A small network was shown many inputs. Here are its activations along a few directions, one row for each input.
In each table, some parts of the input vary, and every possible input appears once, in random order.
A made-up example of a description, with smaller parts first: one of 8 places around a ring, together with either a single point or one of 9 places along a line or (one of 3 separate values, together with one of 4 places along a line).
Shared parts are said once, and a part with two or three values counts as separate values.
In the rows, 128 means zero.

Other details of the inputs shift rows strongly along two fixed directions, in all tables alike. That doesn't count.

A family of inputs:
R1: [140 120 115 111 111 145 126 141 155 120 133 128 115 120]
R2: [141 134  98 123 120 135 121 142 149 120 129 119 111 134]
R3: [176 123 115 169 135 142  61  26  24 154  85 129 139 102]
R4: [108 154 175 155 194  67 164 159 118 133  97 134 187 117]
R5: [116 125 133 115  89 140 121 132 144 122 140 135 117 129]
R6: [112 133 196 141 156  80 159 175 120 135  90 150 191  89]
R7: [109 125 115 107 114 130 137 129 126 135 143 129 115 155]
R8: [100 133 115 119 101 132 119 134 131 130 137 138 115 145]
R9: [120 113 136 108 116 146 136 130 138 128 156 125 115 140]
R10: [134 127 123 119 103 145 120 133 162 114 131 127 112 117]
R11: [123 111 131 102 108 140 136 133 138 131 147 126 116 137]
R12: [134 123 120 117 109 144 117 139 159 120 134 130 111 116]
R13: [108 152 173 165 192  67 170 156 117 126 102 137 187 116]
R14: [139 115 124 122 127 148 141 127 155 114 153 122 111 128]
R15: [143 129 105 118 130 132 131 135 151 124 136 113 109 141]
R16: [126 155 175 164 175  71 145 173 138 127  79 138 181  90]
R17: [114 119 130 114  96 142 118 139 142 127 142 134 116 127]
R18: [100 137 118 121  96 133 122 129 133 125 134 134 116 146]
R19: [169 104 124 153 129 151  73  36   8 166  89 136 140 102]
R20: [106 127 121 113 122 136 138 126 126 132 151 128 114 157]
R21: [139 118 126 111 129 148 135 131 155 121 148 120 110 129]
R22: [140 130 109 134 136 138 138 130 150 114 149 113 108 142]
R23: [142 115 120 106 121 142 135 133 155 124 140 122 112 127]
R24: [105 125 119 123 119 136 144 123 126 125 156 130 115 156]
R25: [132 150 182 158 195  75 164 166 134 129  94 128 180 102]
R26: [134 142 107 131 113 134 116 135 157 114 127 118 109 132]
R27: [182 108 113 156 154 142  76  28  18 163  92 119 139 110]
R28: [119 111 135 118 114 146 143 128 138 121 161 127 115 139]
R29: [117 139  92 119 119 126 122 136 134 125 132 125 119 149]
R30: [111 142  97 126 116 126 113 134 139 124 133 127 116 146]
Each input here is: one of 5 places around a ring, together with one of 6 places along a line.
Q: Changing only the place on the line of 6 turns R22 into R2. The same change can be made to R13. Which row results?
A: R29
Q: A walk changes only the place on the line of 6. It starts at R5 and steps to R17. List the rest of the walk in order.
A: R6, R11, R9, R28
Q: Which other rows does R5 become when the place on the ring of 5 takes its other values? List them by row number.
A: R3, R10, R18, R26

A family of inputs:
R31: [140 144 240 207 230  42 152 105  41 154  36 147 248  51]
R32: [178 106  85 119 124 172 113 103 137 120 148 110  93 127]
R33: [ 70 169 177 130 153  72 183 214 202 113 132 136 152 145]
R34: [122 126 105 108 114 140 115 110 112 137 123 132 121 139]
R35: [169 136 184 161 193  90 129 135 104 141  62 129 188  64]
R36: [166 112 113 121 138 149 119 116 142 126 133 108 108 118]
R37: [ 84 140 128 107 135 100 186 189 174 113 143 144 144 151]
R38: [131 113 121 122 134 133 124  96  91 144 120 131 132 130]
R39: [ 84 159 122 126 118  94 159 181 192 104 135 135 138 146]
R40: [132 123 107 127 121 127 112 104  92 140 107 140 133 122]
R41: [ 69 165 133 100 115  86 183 221 211 104 141 129 134 168]
R42: [132 128 120 115 115 132 118 105 112 139 132 118 114 153]
R43: [126 121 120 113 120 139 111 118 108 146 141 123 113 143]
R44: [ 94 145 124 115 123 102 182 187 176 106 149 130 132 163]
R45: [156 141 210 157 210  67 151 156 121 144  66 131 199  68]
R46: [134 130 100 129 104 130 115 114 112 129 122 126 116 143]
R47: [133 127 113 145 126 148 126 107 117 121 145 126 110 140]
R48: [157 119 150 177 159 117  85  79  42 152  80 143 169  80]
R49: [150 100 140 119 106 159 123 112 137 123 139 124 111 107]
R50: [129 117 111 133 127 148 118 113 113 123 151 131 118 134]
R51: [134 113 126 132 133 137 117 110  87 145 129 123 128 128]
R52: [130 109  98 120 112 165 100  95 113 129 159 120  95 145]
R53: [124 144 117 114 131 108 155 202 213 103 131 123 124 125]
R54: [123 121 115 102 120 136 119 104 112 144 132 131 116 145]
R55: [158 103 106 118  78 174  98 104 136 120 138 128  93 109]
R56: [126 125 110 118 113 143 107 123 108 139 132 125 116 138]
R57: [132 127 107 135 123 141 128  97 119 118 144 126 120 139]
R58: [ 91 141 113 115 112 110 147 191 167 121 140 135 126 147]
R59: [132 131  91 120  99 158  96  83 121 123 141 117  98 146]
R60: [132 115 107 126 122 146 127 121 103 134 147 128 117 139]
R61: [129 136 106 145 113 139 107 113 121 123 129 128 107 132]
R62: [133 131  96 130 102 165  94  94 119 127 142 118  89 147]
R63: [131 121 136 130 136 135 100 101  99 142 131 129 127 126]
R64: [134 133 133 132 132 128 110  84 105 137 124 123 128 130]
R65: [162  94 113 118  91 182 116  98 132 117 154 126  96 116]
R66: [106 136 158 106 106 121 159 195 206 104 136 135 132 116]
R67: [ 87 140 169  92 110 107 182 221 239 103 154 134 129 133]
R68: [129 120  94 118 104 165  87 100 115 129 148 124  97 141]
R69: [131 140 196 183 189  85 142 120  79 141  81 136 183  89]
R70: [140 120 126 134 128 129 124  97  91 137 121 119 128 137]
Q: What do these inputs look like to the network?
A: one of 5 places along a line, together with either one of 2 separate values or one of 6 places around a ring
Q: Changing only the place on the line of 5 turns R52 into R63. The same change can be made to R70. Which row results?
A: R42
Q: Changing only the place on the line of 5 turns R66 into R65. The same change can be made to R56. Which row results?
A: R60
Q: Which other rows does R32 become when the choice among 2 separate values takes its other values? List them by row number.
A: R65
Q: Which other rows does R60 become when the place on the ring of 6 takes its other values? List them by row number.
A: R37, R44, R47, R50, R57

A family of inputs:
R71: [114 131 159 144 137 110 129 107  88 143 111 139 154 121]
R72: [ 99 159 159 152 159  83 148 158 126 129 102 141 167 125]
R73: [160 119 176 160 158 105 123 120  80 144  76 139 179  68]
R74: [152 113 132 129 123 139 106 114 114 133 116 130 131 101]
R75: [143 139 163 152 155 110 129 139 129 126  96 133 156  92]
R76: [142 119 144 143 150 127 110  80  53 157 102 131 149 117]
R77: [131 133  99 133 132 126 124 112 107 132 124 125 125 143]
R78: [144 110 125 111 122 149 126 129 141 130 140 125 114 122]
R79: [ 95 142 165 134 160  78 174 177 127 132 112 143 171 130]
R80: [152 127 111 119 128 142 120 125 149 120 129 118 113 123]
R81: [174 108  80 118 111 174  90  80 121 128 138 112  90 124]
R82: [147 126 149 138 144 125 132 128 139 124 126 120 133 111]
R83: [141 108 115 109  89 170 110 103 145 123 153 122  91 131]
R84: [159 102 141 136 122 154 105  84  94 135 121 134 128  96]
R85: [106 148 118 124 136 105 141 145 147 126 128 123 130 152]
R86: [101 135  98 117 119 133 138 140 151 117 163 122 108 165]
R87: [104 136 172 120 132 107 166 182 179 112 129 139 149 112]
R88: [ 68 149 153 121 128  87 185 196 170 113 140 147 152 148]
R89: [118 135 123 133 134 123 128 116 119 130 139 121 123 149]
R90: [177 105 175 157 167 121 120  95  61 153  82 135 169  71]
R91: [159 101  93  98  96 186  98  93 128 132 155 113  78 135]
R92: [132 125 120 108 104 144 120 142 157 121 137 124 112 125]
R93: [104 135  65 110  84 155 122 134 157 112 168 122  78 179]
R94: [ 90 147 102 121 114 121 138 157 160 116 148 131 112 160]
R95: [108 126 119 119 107 141 123 108 113 129 143 133 117 148]
R96: [145 126 119 129 113 147 110 120 148 120 131 118 105 122]
R97: [121 131 131 121 129 123 163 178 188 105 150 123 123 133]
R98: [168 107 180 165 154 124 120  89  63 147  84 141 173  67]
R99: [103 156 136 132 155  88 153 160 143 125 114 132 155 140]
R100: [ 83 163 155 141 149  76 160 181 158 121 114 137 156 139]
R101: [166 110  70 109  97 176 103 100 141 118 151 110  77 138]
R102: [165 125 167 172 164 111 119 111  83 138  78 135 167  71]
R103: [110 121  66  98  74 161 110 121 134 122 165 123  82 174]
R104: [116 127 160 150 147 107 131 107  77 143 107 147 165 111]
R105: [102 149 129 132 153  90 153 160 143 124 118 134 152 140]
R106: [112 135 177 118 150  94 171 192 178 122 120 132 153 114]
R107: [ 69 159 149 115 128  78 166 200 176 120 129 138 151 150]
R108: [ 90 147 129 116 121 106 142 163 145 125 130 135 138 148]
R109: [130 128 103 117 107 149 123 145 175 111 148 123  97 132]
R110: [103 136  95 111 111 142 132 134 152 114 166 117  98 172]
R111: [143 109  59 119  91 183  94  69  98 129 170 112  73 171]
R112: [166 116  93 116 111 164  99  93 136 127 137 108  91 129]
R113: [ 75 143 126 101 127 104 169 189 176 121 153 135 128 163]
R114: [162 114 147 138 129 136  98  99  97 141 101 127 139  94]
R115: [153 123 160 151 162 117 133 124 118 128 112 129 154  93]
R116: [159 107 124 139 133 148  85  46  37 163 112 122 125 124]
R117: [188 106 133 151 145 160  87  57  69 141 112 117 126  93]
R118: [ 94 129  77  95  84 147 120 142 155 120 166 127  90 174]
Q: Changing only one part turns R86 into R115. The same change can be made to R105. Which row results?
A: R81
Q: Changing only one part turns R88 into R98. The same change can be made to R89. Which row results?
A: R82
Q: What do these inputs look like to the network?
A: one of 2 separate values, together with one of 4 places along a line, together with one of 6 places around a ring
Q: Which other rows does R75 become when the choice among 2 separate values takes its other values? List them by row number.
A: R72
Q: A walk changes only the place on the ring of 6. It starts at R111 and steps to R77. List the rest of the walk in order.
A: R93, R103, R88, R79
Q: A walk changes only the place on the line of 4. It starts at R101 and steps to R81. List the rest of the walk in order.
A: R80, R112
Q: Which other rows does R97 become when the choice among 2 separate values takes its other values? List them by row number.
A: R111

A family of inputs:
R119: [107 133 157 137 137 106 146 145 121 131 124 136 149 125]
R120: [134 128 134 118 124 138 125 128 148 126 136 118 116 131]
R121: [130 129  93 116 108 144 113 124 141 126 140 122  97 147]
R122: [124 132 121 133 133 125 130 130 132 121 131 122 125 134]
R123: [126 122  86 101 109 154 125 124 148 122 162 119  91 162]
R124: [117 128 119 113 115 132 129 134 133 127 135 131 120 140]
R125: [129 117 136 119 122 129 135 129 141 125 127 132 129 118]
R126: [122 130 102 118 105 144 116 116 135 120 144 125 107 146]
R127: [148 114  98 109  99 155 112 127 146 120 147 117  99 135]
R128: [181 109 122 152 137 154  72  36  27 160  91 127 136  95]
R129: [114 128 154 131 139 108 142 146 118 139 118 138 149 123]
R130: [127 128 153 141 142 122 131 144 135 125 121 137 144 103]
R131: [113 135 146 135 132 113 138 136 124 127 121 136 148 126]
R132: [120 144 143 148 144 101 135 142 131 127 110 132 148 119]
R133: [120 136 141 137 150 107 147 140 131 126 128 130 146 130]
R134: [127 131 119 127 136 127 131 133 131 129 127 123 127 133]
R135: [135 133 154 142 143 116 151 143 135 123 114 132 145 110]
Q: What do these inputs look like to the network?
A: either one of 5 separate values or (one of 2 separate values, together with one of 6 places along a line)

A family of inputs:
R136: [126 129 129 127 132 123 130 142 139 126 122 131 132 122]
R137: [123 136 139 130 127 119 131 136 143 124 126 127 129 125]
R138: [102 139 153 130 137 103 145 149 133 131 124 136 148 131]
R139: [120 141 143 126 132 111 137 151 148 124 117 129 138 125]
R140: [152 111 124 126 125 148 111  90 104 136 129 121 118 122]
R141: [132 129 121 134 135 129 119 106 111 133 130 122 124 137]
R142: [124 128 140 124 138 112 150 152 143 127 120 132 144 120]
R143: [124 132 153 123 145 108 149 151 141 128 116 130 149 119]
R144: [105 137 143 128 135 102 145 155 130 131 118 140 149 129]
R145: [138 124 131 132 130 136 113 111 121 132 127 126 125 121]
R146: [112 141 135 137 143 111 147 144 137 122 128 130 138 136]
R147: [122 130 140 132 136 116 145 157 143 122 127 131 141 121]
R148: [137 128 128 138 121 137 118 110 121 126 125 127 122 121]
R149: [153 112 113 128 122 149 106 102 103 138 126 124 115 120]
R150: [153 111 116 129 121 148 115  98 104 131 130 127 121 120]
R151: [123 135 153 128 146 108 144 157 140 129 117 129 146 119]
R152: [135 129 113 127 132 133 116 107 109 135 127 122 121 139]
R153: [126 127 139 126 133 125 134 140 140 127 133 125 128 127]
R154: [143 117 130 130 128 140 127 109 117 128 130 128 125 122]
R155: [147 117 112 134 120 150 104 100 108 130 129 127 118 120]
R156: [ 90 134  41  70  65 165 139 168 218  99 203 112  48 206]
R157: [143 119 128 135 127 143 120 112 116 130 133 126 120 122]
R158: [120 140 143 133 135 104 142 156 146 125 111 134 146 118]
R159: [149 120 117 126 123 149 100  96 107 137 125 122 116 121]
R160: [119 138 138 135 129 112 140 152 146 118 120 133 141 121]
R161: [119 136 121 134 136 117 137 137 128 123 129 129 135 136]
R162: [123 132 135 132 131 127 134 137 142 121 131 131 129 123]
R163: [123 124 121 131 119 133 120 114 104 132 129 132 129 131]
R164: [124 123 123 132 118 139 119 105 105 133 133 132 122 134]
R165: [133 121 118 123 118 142 106  96  94 142 126 128 120 134]
Q: What do these inputs look like to the network?
A: one of 5 places around a ring, together with either one of 2 separate values or one of 4 places along a line
Q: Changing only the place on the ring of 5 turns R165 into R138. The same change can be made to R139. Which row results?
A: R137
Q: List by row number the other rows that have the place on the ring of 5 in common with R142.
A: R136, R144, R149, R156, R158
Q: Which other rows does R164 become when the choice among 2 separate values takes its other values? List them by row number.
A: R146
Q: A walk changes only the place on the ring of 5. It starts at R157 and steps to R147. List the rest of the walk in order.
A: R149, R151, R153
Q: A walk changes only the place on the line of 4. It starts at R160 and steps to R155. List the rest of the walk in order.
A: R147, R150
